These are the activations of a small neural network, seen along a few directions. Each row is one input.
Each table varies a few parts of the input and shows all the possible inputs, shuffled.
A made-up example of a description, with smaller parts first: one of 3 separate values, together with either a single point or one of 9 places around a ring or (one of 4 places along a line, together with one of 8 places around a ring).
Shared parts are said once, and a part with two or three values counts as separate values.

Other details of the inputs vary at random and push rows far along two fixed directions, the same in every table; ignore that.

Rows:
r1: [ -8  -1  12   4   9  16 -10  17  24 -11  -9   3]
r2: [ 33  26  15  11  11 -15   9  -7 -16 -25 -16  -1]
r3: [ 36  10 -10  19 -34   3  -5 -24   1   7  33  -5]
r4: [-53  -9   3 -58   6  -4 -20  -2 -28   6  27  -5]
r5: [-20  27  33 -61 -15 -22 -20 -15 -27  37  19 -33]
r6: [-20  31   7  79 -12   2  21 -23 -31   5  61 -47]
r7: [-68 -13  -7 -22  -4 -31 -42  13 -16  -3  -6   9]
r8: [ 91 -24 -28  55  23  -1  36   9   6 -21  -7   5]
r9: [-64  30   2 -30  12  13 -27  43 -19  10 -14   4]
r10: [  3 -14 -14   6  21  -4  13  12  14 -32  16   8]
r11: [ 14   0  12  15 -10 -39  12 -11  20  19 -28 -41]
r12: [ 70 -13  20  72  11  21  35   8  39   1 -22 -11]
r13: [ 83   0   6  31  15 -12  58 -13  50  -5  -9 -36]
r14: [ 20  23   1  -1 -20  16  -6 -44 -23  -3  -9   0]
r15: [-15   4  -1 -36  -8 -13 -42   9 -73  21  22   6]
r16: [ -8  35  17 -27  -6 -44 -50  16 -22  13  35  12]
r17: [-62  30  -7 -29 -26  17 -27 -11 -19   7  33  26]
r18: [ 29  10  24   4   4 -11   2   9  19  17 -14 -51]
r19: [ 18 -23 -20  20  -2 -29 -23  10 -23  11 -32  11]
r20: [ 21   3 -16 -55  23  29   4   5  42  12 -49  71]
r21: [ 50 -26  -1  32  -7  36  69 -16  36 -35   2  -2]
r22: [ 25  -1   0 -52   6  18  -8   4  47   1 -31  84]
r23: [-36   1  -8  44  37 -19  39  21 -15 -25  51 -52]
r24: [ -8  35  25  62   1 -16  11  25 -51 -39   4 -68]
r25: [  0   8   2  13  18  -1  16   2  24 -24  15  11]
r26: [ 22   4  28  18  -8  10  20 -14  -9  16  15  -1]
r27: [-56   6   0  72  -5 -30  26  13 -10 -35  21 -44]
r28: [ -9   5 -11  -6  -4  34  48  10  -8 -11  -4   3]
r29: [-59  24  -3 -26 -13  14 -36 -29 -12  10  37  11]
r30: [ 31 -42  -7 -72  -6  33  -7 -17  27   3 -25  57]
r31: [ 75  -4 -10  34 -14  19  53 -49  43  10   1 -43]
r32: [ 44 -16  -2  50  -1  35  52  30  46 -38 -24   7]
r33: [ 69 -11  16 -40 -13   5 -48  11  38  28 -40  45]
r34: [-21 -36 -13  17  15 -14  17   3  17   3 -20 -13]
r35: [ 21 -36 -25 -58   8  45 -13 -46  43  37 -20  45]
r36: [ 20  19  23  16  19 -12  -5  -4   9  18   8  19]
r37: [ 23 -21 -30  54   2  17  69  12  41 -23 -55   5]
r38: [-38  27  22 -15 -14 -42 -44  -5 -45   3 -37   0]
r39: [-56  -5   4 -38  24  -9 -47  27 -11   6   5 -13]
r40: [-60   1 -20 -41   3   5 -36 -26 -17  14  35  -4]
r41: [ -6 -22  -4  -6  11  12 -15  26  13 -18  -9   1]
r42: [ -9  21  23 -43 -33 -23 -38   4 -40  20  37   3]
r43: [ -5 -26  -1   8  28  14   8  23  17   1  -7 -23]
r44: [ 24 -33 -29 -54  -9  43 -23 -40  38  12 -17  58]
r45: [ 27 -45  -2 -73  11  35   5 -21  30  28 -27  41]
r46: [-54 -19 -17  61  11 -38  29  17 -13 -33  18 -60]
r47: [ 21  -4   5  17 -28 -40 -19   6   7   8 -14   6]
r48: [-18   8   1 -16  10 -17 -68  37 -55  22   0  -2]
r49: [-37   2 -13  43  34 -27  32  21 -15 -40  53 -53]
r50: [-20  32  32 -47 -18  -9 -27 -14 -63   2  -2  -2]
r51: [  9 -22  -4 -37 -16   8 -12  -1  49   9 -66  78]
r52: [-55  21  16 -45 -23   7 -10  13 -31  -2  25  24]
r53: [ 33  -8 -34  27  -9  14  -7 -20 -30   8  18  -2]
r54: [  5  -2  18  49  -4 -23   3  -6   9  19 -21   2]
r55: [-51  32 -32  56  -7  26  50   1 -29 -23  42 -43]
Each input here is: one of 5 places along a line, together with either one of 5 separate values or one of 6 places along a line.
The inputs of r39 and r40 match in every part but the place on the line of 5. If r41 is changed in the same way as r39 into r40, which row does it become?
Answer: r44
The inputs of r43 and r34 match in every part but the place on the line of 5. If r9 is changed in the same way as r43 into r34, which row does it become?
Answer: r37
List by row number the other rows that have the place on the line of 5 in common with r2.
Answer: r8, r10, r13, r16, r20, r22, r23, r25, r36, r49
Which other rows does r28 become when the place on the line of 6 takes its other values? List them by row number.
Answer: r4, r21, r30, r45, r52

Rows:
r56: [-15  14   7  50  -9 -16  25   4 -15  -5  21 -59]
r57: [ 36  -1   5  10   0  17  20  16  10 -10 -20  16]
r58: [ 35 -17 -21  10   4  13  12  -4  13 -11   7  19]
r59: [-77   1 -12 -26  12  16   0  15   4  -4  -1  12]
r60: [ 39  -4  11   9   0   4  19  19  19 -19 -26  19]
r61: [ 37   1   4  15   0  -5  15   0  14 -12 -34  12]
r62: [ 35  -1  11  -1   4  -6  16 -11  24   0 -28  -3]
r63: [-17  20  14 -34  -8   1  -9  -4 -19   7  30   0]
r64: [-27   5   2 -16  12 -25 -37  25 -12   1   1  10]
r65: [ -7  16  11 -24  -6  12 -20  12 -19  -1   3  21]
r66: [ 39   0  -2  -1  -6  13  26 -31  12   1   0   0]
r67: [-28  13  19 -12   6 -27 -25   3   2  17   3  -7]
r68: [-14  14   0  66   2 -12  21  18 -18 -15  20 -32]
r69: [ 27  -7   4  24   3  -8   6   6  25  -5 -25  17]
r70: [35 -3 10 -6 -1 25 22 -3 17 -5 -2  0]
r71: [-18 -12  -1  40  10 -31  19  16 -16 -19  18 -55]
r72: [ 36  -9  -3   5 -19   9  19 -30  20   7   1  -3]
r73: [ 33  -4  18  -4   5   1  22   9  26  -8 -17   0]
r74: [-25  -9  -7 -32  -2 -11 -24 -13 -23  16  22  -4]
r75: [ 31 -17 -15  16  14   9   8  13  17  -6 -15  11]
r76: [-24  17   7  -4 -14 -13 -29   6 -22  15  -7   2]
r77: [-21  26   8 -10  -2  -9 -21   5 -30   9  -8   5]
r78: [ 22  -5   1  25   2  12  19 -14  21   2   5 -13]
r79: [ 33   1   5   0   4   9  19 -15  16   9 -23  -5]
r80: [-28  -7  -8 -10   5 -14 -29  15 -30   9  -4   2]
r81: [-75   0 -14 -33   7  26  -4   5   2  -8   8  17]
r82: [-23   4  -5 -33   6  -7 -25  -7 -11  14  33  -1]
r83: [ 35  -3  11  -2   5  17  26   5  21   0 -13  -2]
r84: [ 30 -31 -19   8   1  14   3  -3   4  -7 -17  13]
r85: [  6  -6 -10  46  13   3  32   7  -1 -22  36 -50]
r86: [ 19 -16  -3 -44  18   8 -23  -3  29  27 -22  24]
r87: [ 39  -1  -2   4 -10  21  23  -2   6 -16   2  24]
r88: [-26 -10  -3 -24   4  -6 -25  -4 -21  13  13 -14]
r89: [-12 -10 -21  50  -5 -11  23   6 -37 -27  38 -33]
r90: [-17 -23 -28  -9   3  40  40 -12  36 -21  -1  28]
r91: [-64  -3 -13  42  13   0  49  26   8 -45  16 -31]
r92: [-28  17   5  -5  -4  -3 -33   2 -19  11  11  12]
r93: [ 36   3  -3  11  -5  18  13 -12   2  -8 -18  12]
r94: [-26  16  14  -6 -15 -28 -33  10 -16   7 -10   4]
r95: [-17  13   6  55   7 -13  26   8  -8  -5  28 -51]
r96: [ 27   5  -2 -43 -11  13 -21 -27   2  16 -22  51]
r97: [-23   5  -7 -14   7  -1 -32  13 -20   2  17   7]
r98: [ 19  -7  15 -39  -9 -10 -25 -14  31  27 -38  22]
r99: [ 21  -6   7 -41 -14  14 -25 -26  22  30 -24  22]
r100: [ -9  12  -1 -17 -25  -4 -26 -15 -17  13   6  20]
r101: [-16   1   1  42  17 -28  21  22  -5 -22  30 -54]
r102: [-20  15   4  -7 -19  -3 -30  -3 -23  10   3   5]
r103: [ 28 -32 -11  17   6 -10   7  10  12 -13 -29   9]
r104: [ 28 -32 -11   5  11   4  15  -4  16   6 -19 -10]
r105: [-26  15   7 -22  -5  -9 -24 -18  -9  23  27   3]
r106: [-21  24  13 -26  -3  -2 -20 -14 -22  15  10 -11]
r107: [-24  16   0  -6  -9  -7 -25  -7 -20  10  22  18]
The inputs of r58 and r97 match in every part but one. If r82 is changed in the same way as r58 into r97, which row does it become?
Answer: r85
The inputs of r92 and r69 match in every part but one. If r70 is changed in the same way as r92 into r69, which row does it become?
Answer: r73
What is each input in this table made of?
Answer: one of 4 places along a line, together with either a single point or (one of 2 separate values, together with one of 6 places along a line)
List by row number the other rows that have the place on the line of 4 in common with r79.
Answer: r56, r57, r59, r68, r75, r76, r77, r80, r83, r86, r95, r104
Which other rows does r107 become when the place on the line of 6 takes its other values? List them by row number.
Answer: r58, r87, r89, r96, r100
Which other rows does r62 become when the place on the line of 4 takes its other values? List them by row number.
Answer: r66, r79, r106
